A small network was trained on invented records. Each row is its activation on one of them, seen along a few directions.
After each row come some of the record's fields: Dipe, Luz, Nozo, Bog, Soger, Nizib, Nese.
Not every record has every field; a missing one is written none.
Other fields move the rows too, some of them a lot.
Strong random noise was added to every row along 3 fixed directions; ignore it. To show where, here is one row again and again, with new noise each time:
[ -68  -34 -103   50 -109   19  -99   -1   48  135  127  -37   50  -65
   69   95 -109  -22   89  -28  233 -162  -48  160]
[ -97 -152  -91  107  -58    0 -102  -21   -3   32   92  -31  123  -34
    1  102 -178   64  -22  -82  130 -153 -209  209]
[-350  -64  147  342   39 -294   57   19 -428  143  360  -69 -204  -46
  476 -396 -275  513  172  236  261 -341 -177  -50]
[ -86  286 -159   83 -160  -56  -69  180   98  380  264   20 -135 -149
  425  -30   87  -75  371  170  498 -275  329  -25]
[ -57   11 -106   28 -129   27  -97    5   65  175  142  -41   20  -77
   95   92  -83  -54  132   -6  273 -164   14  141]

[ -51 -125  198 -108 -259  -80   26 -100 -375   97  262 -244 -238 -180
   -2 -213 -367   30  274  100  444 -119  -15   98]  (Dipe s1; Luz b3; Nozo none; Bog none; Soger none; Nizib u1; Nese p7)
[  77  -44 -359  323  277  -24 -162  255  291 -300 -226  426  396   62
  -88  265  138   51 -349 -197 -460    3 -296   96]  (Dipe s1; Luz b2; Nozo d3; Bog k1; Soger j2; Nizib u2; Nese p3)
[  21 -251  293 -221   -7   78   65 -518 -301  -76   33 -185 -185  109
 -300 -106 -413  128    7   49 -144  217 -313   75]  (Dipe s1; Luz b2; Nozo d3; Bog k1; Soger j2; Nizib u1; Nese p3)
[-315  135  -40  519   88 -296  102  257 -351   91  183  186   49  -62
  695 -363   96  522  214  373  167 -337  -99 -256]  (Dipe s2; Luz b1; Nozo none; Bog none; Soger none; Nizib u1; Nese p1)
[ 168  215   67 -248  -54  106  -37 -134  194  117  -26   -4 -222   72
  -41   10   94 -281  123   60  -81  114  288  -79]  (Dipe s1; Luz b2; Nozo d3; Bog k1; Soger j2; Nizib u2; Nese p3)
[-329    0  -17  421  404 -293   11  224 -236   -2   99  273   59    3
  453 -455   44  351  -58  185 -253 -157  -82 -144]  (Dipe s1; Luz b3; Nozo none; Bog none; Soger none; Nizib u2; Nese p3)
[ 218  182  142 -108   18   88   72   18 -288  195  343  -56 -172 -163
  -11 -139   41 -162  323  229  298 -125   34  -80]  (Dipe s1; Luz b4; Nozo none; Bog none; Soger none; Nizib u2; Nese p6)
[ 177 -133   55 -169 -288  263 -153 -221  161 -190 -209 -118  173   98
 -364  326  129 -199 -106 -231 -168   82  -84  133]  (Dipe s2; Luz b1; Nozo none; Bog none; Soger none; Nizib u2; Nese p7)
[ -79   85  -61  255   97 -130   51  172  -33   39  142  247  -38  -24
  446 -133   84  233  109  183 -117 -107   45 -141]  (Dipe s2; Luz b2; Nozo d3; Bog k1; Soger j2; Nizib u2; Nese p3)
[ 138  -77 -172 -179  -33  172  -57 -181  167   49  -48   93  146  -36
 -176  197  -89 -236   38   -1  -63  210 -138  120]  (Dipe s2; Luz b2; Nozo d3; Bog k1; Soger j2; Nizib u1; Nese p3)
[ 118   13 -132  -29  176  122 -110  -35  258 -166 -245  222  141  180
  -93  159   90 -144 -275 -166 -461  132  -36    2]  (Dipe s1; Luz b2; Nozo d3; Bog k1; Soger j2; Nizib u2; Nese p3)
[-404 -172   -6  244   24 -110    7  166 -227 -312 -128   60  128   63
  205 -211   38  427 -155   -2 -109 -170 -259 -111]  (Dipe s2; Luz b1; Nozo none; Bog none; Soger none; Nizib u1; Nese p5)
[ 176 -137  134 -331 -171  275    5 -418   40  -24    6 -275   39   25
 -461  173 -180 -238   -2 -173 -298  357  105   63]  (Dipe s2; Luz b2; Nozo d4; Bog k2; Soger j2; Nizib u2; Nese p3)
[ -61 -103  377   65  149   33  120 -164 -241  312  129 -121 -184 -142
  -52 -172 -111   41  220  400   39   55  -24 -103]  (Dipe s2; Luz b4; Nozo none; Bog none; Soger none; Nizib u2; Nese p6)
[ 322  123   57 -430  100  197  -73 -405  -78   35  140 -163 -178 -283
   54   40    4 -227  107  370   96  256  269  159]  (Dipe s1; Luz b4; Nozo none; Bog none; Soger none; Nizib u2; Nese p6)
[ -22   75  101  -44   94  -79  -62  190 -116  245  -78  -82 -122   44
  128  -97  201  131  -49  100  156  119  226    3]  (Dipe s1; Luz b4; Nozo none; Bog none; Soger none; Nizib u1; Nese p6)
[ 224   76 -123 -133 -119  -56   95  224  159   73  -21  191  244 -112
  -94  -62  122 -273  207   16  497 -116  303  163]  (Dipe s1; Luz b4; Nozo none; Bog none; Soger none; Nizib u1; Nese p6)
[ 105  167  151 -239 -159   76   32 -254  -18  144  184 -228 -188  -62
 -161  -17  -64 -161  231   64  -51  217  314 -141]  (Dipe s1; Luz b2; Nozo d4; Bog k2; Soger j2; Nizib u2; Nese p3)
[  31  -99   52  123   36  -95   -7   -5  -69 -146   21   81  -72   60
  -35    1  -57  187   -3   15 -202  -23 -155   12]  (Dipe s1; Luz b2; Nozo d3; Bog k1; Soger j2; Nizib u2; Nese p3)
[-209 -280  102  113  -12 -182  -50  141 -311 -146  122  -20  144  -59
   45 -230 -446  163 -182  -48  156 -153 -404  184]  (Dipe s1; Luz b3; Nozo none; Bog none; Soger none; Nizib u1; Nese p7)
[ -26 -152  -77   70   62   90  -25  -34  -75   17   30  124  127  -48
   77  -12   52   15   14  -23 -189    1   44   82]  (Dipe s2; Luz b3; Nozo none; Bog none; Soger none; Nizib u2; Nese p3)
[ 226  211  -72 -222  -90  142  -10 -158  242   75 -156  -40   43  -73
 -166  240  211 -424   29  -45  -66  122  218  -24]  (Dipe s1; Luz b1; Nozo none; Bog none; Soger none; Nizib u2; Nese p1)
[  -3   62   70 -136  -36   37   61 -210 -117  174  131   -3 -182    2
  152 -152 -119   12  229  216   72   85   70  -84]  (Dipe s2; Luz b2; Nozo d3; Bog k1; Soger j2; Nizib u1; Nese p3)
[ -46  250  320 -364 -293  114  -44 -367  -16  101  -49 -373 -390  114
  -95 -170   48 -166  169   86  235   69  269 -226]  (Dipe s1; Luz b1; Nozo none; Bog none; Soger none; Nizib u1; Nese p4)
[  36  -85  235   66 -183 -136   45   67   73 -464  -55  -68 -217  177
  -73   14  244  244  -29 -514  305 -251  101  -44]  (Dipe s1; Luz b4; Nozo none; Bog none; Soger none; Nizib u2; Nese p2)
[  36 -439  -24  256  334  -21  -97   41  -10 -263 -252    7  235  146
 -302  241  -97  102 -506  -49 -368  -98 -348    0]  (Dipe s1; Luz b4; Nozo none; Bog none; Soger none; Nizib u2; Nese p6)
[  66   26 -225  247  119  -99  -75  237  171 -165 -110  270   96  123
  111   97  186   26  -87  -95 -266  -38   -1  -12]  (Dipe s1; Luz b2; Nozo d3; Bog k1; Soger j2; Nizib u2; Nese p3)
[ 158 -128  194 -364  -94  224  185 -407   19   43  -67 -314 -100   -9
 -186   80 -103 -271  -15 -197 -166  183  -12  105]  (Dipe s2; Luz b1; Nozo none; Bog none; Soger none; Nizib u2; Nese p1)
[ -14  -11  394 -167 -109  -64  190 -389 -308   51   69 -317 -350   40
  -46 -196 -102   71   97  148  -48   16  -35 -106]  (Dipe s1; Luz b1; Nozo none; Bog none; Soger none; Nizib u2; Nese p1)
[  88 -102  318 -242    5  102   36 -444 -137  -10   28 -113 -221   74
 -235 -101 -237  -16   -3   77 -253  213 -139   10]  (Dipe s1; Luz b2; Nozo d3; Bog k1; Soger j2; Nizib u2; Nese p3)
[-162 -237 -220  234  -13 -113 -128  267   -4  -61  115  142  431 -173
   97   91 -255   28 -140  -75  137 -134 -416  288]  (Dipe s2; Luz b3; Nozo none; Bog none; Soger none; Nizib u1; Nese p7)
[-106  -21   56 -152   59   18  -79   28  234  -85 -118  -43  -51   55
 -274  134  226 -166  -61 -141  -96   56  143  100]  (Dipe s1; Luz b3; Nozo none; Bog none; Soger none; Nizib u2; Nese p5)
[ -18    5  115  -47  -24  -61   66 -217 -254  104  141  -49 -274   21
   76 -193 -184  146  219  202   57   52  -24  -87]  (Dipe s1; Luz b2; Nozo d3; Bog k1; Soger j2; Nizib u1; Nese p3)
[ 115   97 -182    8  177   79 -117   38  328  -67 -172  238  155  134
   -5  113  152 -183 -177  -84 -373   96   22  -55]  (Dipe s1; Luz b2; Nozo d3; Bog k1; Soger j2; Nizib u2; Nese p3)
[ 160   64  209 -411  -45  198  121 -432   -1  219  -41 -138  -63  -62
 -136  -13  -16 -302   38  152 -136  161   74  -13]  (Dipe s2; Luz b1; Nozo none; Bog none; Soger none; Nizib u2; Nese p6)
[ 180   78  231 -379   18  213  -26 -489   74  101   -9  -48 -166   45
 -220    0 -111 -231    1   57 -253  303   33  -59]  (Dipe s1; Luz b2; Nozo d3; Bog k1; Soger j2; Nizib u2; Nese p3)
[ -49  -95  123  -60 -123  -57  131 -213  -74  -50  -29  -71 -199  115
   13   21 -221  151   50   64  -22   55 -145   15]  (Dipe s2; Luz b2; Nozo d4; Bog k1; Soger j2; Nizib u1; Nese p3)
[ 200  197  200 -213 -154 -189 -130  527  268   41 -161 -238 -112  167
  -86  149  546  181  387 -303  284 -204  495 -180]  (Dipe s1; Luz b4; Nozo none; Bog none; Soger none; Nizib u2; Nese p6)
[ -60 -107 -191  106 -110  122  -36  226  191 -134 -177  -83  -45  110
 -241  315   92 -116  -64 -148   15   85  -14  -68]  (Dipe s1; Luz b4; Nozo none; Bog none; Soger none; Nizib u1; Nese p5)
[ -15 -129   18  -22   31   19   23 -180 -124  -13   31   23   -2   69
   19  -71 -190   91   33   59 -106  112 -174   19]  (Dipe s2; Luz b2; Nozo d3; Bog k1; Soger j2; Nizib u1; Nese p3)
[ -60   76 -377  564  140 -327  -80  547  105 -278  -58  344  362   -4
  230  189  205  208 -148  -77 -227  -69  -12    0]  (Dipe s1; Luz b2; Nozo d4; Bog k2; Soger j2; Nizib u2; Nese p3)
[ -20  135  -21 -418 -273  -96   31  607   70  -52 -129 -129 -203  100
   63   67  178  132  304 -254  314 -244  377 -211]  (Dipe s1; Luz b4; Nozo none; Bog none; Soger none; Nizib u1; Nese p3)
[ -56  305 -303   77  115  -15  -78  177  109  281   44  213   -3  -83
  305  -59  226 -183  254  139  175  -66  387  -96]  (Dipe s1; Luz b3; Nozo none; Bog none; Soger none; Nizib u1; Nese p3)
[ -22   44  388 -129  -76  -79   90 -193 -232   21  118 -201 -387 -315
  162 -222 -464  124  296  148  479  -83  250 -199]  (Dipe s1; Luz b4; Nozo none; Bog none; Soger none; Nizib u1; Nese p7)
[-253 -198 -211  537  224 -241 -123  273 -179 -215   42  188  310  -40
  197  -14 -154  419 -217  -99  -50 -228 -452  139]  (Dipe s1; Luz b3; Nozo none; Bog none; Soger none; Nizib u1; Nese p7)
[ -86 -136  192  178  223 -234  155 -201 -410  -66   39  -33   -5  -21
  -14 -257 -180  319 -159  162 -303  -37 -406  -43]  (Dipe s1; Luz b1; Nozo none; Bog none; Soger none; Nizib u2; Nese p6)

Here are new rows. What are their fields?
[ -76  -23  168  -10   61  -84   72 -208 -273   47   86  -60 -235  116
  119 -305 -221  166  107  168  -42   69  -66 -105]  (Dipe s1; Luz b2; Nozo d3; Bog k1; Soger j2; Nizib u1; Nese p3)
[-128  -63  381 -117   28 -118  217 -392 -494  101  132 -294 -206  -16
   -9 -350 -363  132   98  272   64   48 -220   -9]  (Dipe s1; Luz b1; Nozo none; Bog none; Soger none; Nizib u1; Nese p6)
[  28  208 -387  157  116  -68  -92  243  243   41  -67  301  121   38
  228   94  166 -110   46   53  -13  -17  110  -80]  (Dipe s1; Luz b2; Nozo d3; Bog k1; Soger j2; Nizib u1; Nese p3)
[ 116  410    5 -128   45   63  -19  -86  179  279   73  129 -247   11
  277 -128  197 -210  205  231  -52   73  415 -272]  (Dipe s1; Luz b2; Nozo d3; Bog k1; Soger j2; Nizib u2; Nese p3)
[ -62  -58   26 -144  158   57 -137    9  291 -206 -211    2   78  124
 -237  223  220 -117 -234 -266 -277  124   70   77]  (Dipe s1; Luz b3; Nozo none; Bog none; Soger none; Nizib u2; Nese p5)
[  24  141 -612   74  184  162 -182  296  382  103 -126  400  442 -138
   19  330  254 -359  -15  -67  -51   27  173  165]  (Dipe s1; Luz b3; Nozo none; Bog none; Soger none; Nizib u1; Nese p3)
[-240 -297  167  188  167 -188  295 -146 -393 -114   66 -176  -12   35
  212 -202 -315  403  -96  -66 -146  -39 -443    8]  (Dipe s2; Luz b1; Nozo none; Bog none; Soger none; Nizib u1; Nese p1)
[-125  -39 -187  103   97  -53  -32   24 -122  127   74  121  103 -124
   44  -55  -61   14  125   83   62  -52  -43   78]  (Dipe s1; Luz b3; Nozo none; Bog none; Soger none; Nizib u1; Nese p3)
[-162  -29   83  -49  110  -61   60 -220 -338  243  178  -39 -173  -62
   91 -357 -185   84  210  238   74   10   37  -71]  (Dipe s1; Luz b3; Nozo none; Bog none; Soger none; Nizib u1; Nese p3)
[  46   34  -71  -94   -2   28  -23 -127  -23   61   15    2  -82   45
  -15  -37  -86  -98   94   85  -15  124   12   -7]  (Dipe s1; Luz b2; Nozo d3; Bog k1; Soger j2; Nizib u1; Nese p3)
[ -65  -12 -158  264  326  -56  -64  -21 -136 -157 -197  230  360   98
   41  -25    6  219 -300   68 -308  -67 -285  -29]  (Dipe s1; Luz b1; Nozo none; Bog none; Soger none; Nizib u1; Nese p6)
[ 270 -134   68 -355 -119  271  -22 -382  183 -169 -323 -220  123   86
 -590  331    5 -417 -269 -297 -312  237 -100  208]  (Dipe s1; Luz b1; Nozo none; Bog none; Soger none; Nizib u2; Nese p1)
[-132 -238  341 -166 -256    4   92 -363 -391  194  309 -352 -268  -58
    7 -241 -400   91  261   94  329  -52  -95  125]  (Dipe s2; Luz b3; Nozo none; Bog none; Soger none; Nizib u1; Nese p7)
[ -22 -309 -223  321  136  -74  -44  170   40 -261  -90  270  286   61
   42  118  -23  253 -217 -105 -394  -59 -369  122]  (Dipe s2; Luz b2; Nozo d3; Bog k1; Soger j2; Nizib u2; Nese p3)
[ 267  -23 -128 -394  -91  320 -126 -308  295   11 -207   -1   97   72
 -419  299  -52 -465  -31 -131 -121  314    8  157]  (Dipe s1; Luz b2; Nozo d3; Bog k1; Soger j2; Nizib u1; Nese p3)
[ 119   46 -323   37 -323   40 -118  514  309  147   84  149  192 -265
  165  232  200 -364  227 -131  376 -232  258  220]  (Dipe s2; Luz b3; Nozo none; Bog none; Soger none; Nizib u2; Nese p7)
[  31    7   30  209   98   80    5   10   90   56  -87  -71 -132  167
  216  149  128   19 -107  116  -78  -77   74 -292]  (Dipe s2; Luz b4; Nozo none; Bog none; Soger none; Nizib u2; Nese p1)
[ -28 -112  191 -102 -117   76   39 -362 -315  -42  -39 -219  -48   98
 -133 -122 -150   53   12  112   -2   22 -114   23]  (Dipe s1; Luz b1; Nozo none; Bog none; Soger none; Nizib u1; Nese p1)
[  43 -143  222 -126 -100   25   81 -206 -247  221  215 -146 -134  -97
   81 -180 -129   23  259  177  107  -64   81   73]  (Dipe s2; Luz b3; Nozo none; Bog none; Soger none; Nizib u2; Nese p6)
[-139  198 -116  375  164 -241   19  222 -125  -17  228  125   39  -70
  271 -190   33  359   28  127 -165  -77   79 -225]  (Dipe s1; Luz b2; Nozo d4; Bog k2; Soger j2; Nizib u2; Nese p3)
[-285  -68 -209  433  -74 -384  -19  624 -265   82  362  180  186 -344
  525 -293 -211  272  181  179  534 -425 -211  107]  (Dipe s2; Luz b3; Nozo none; Bog none; Soger none; Nizib u1; Nese p7)
[  72   26 -302  104  -45   28   -8  140  152  -50 -152  116  329 -120
 -114  329  118 -199  -18  -92   53    1 -134  169]  (Dipe s1; Luz b1; Nozo none; Bog none; Soger none; Nizib u1; Nese p1)
[  37  172   83  -64 -348   70  -62   -9   55  114   14  -92 -106    0
  174  -11  243 -112  239  109  173 -121  303 -107]  (Dipe s2; Luz b1; Nozo none; Bog none; Soger none; Nizib u2; Nese p7)
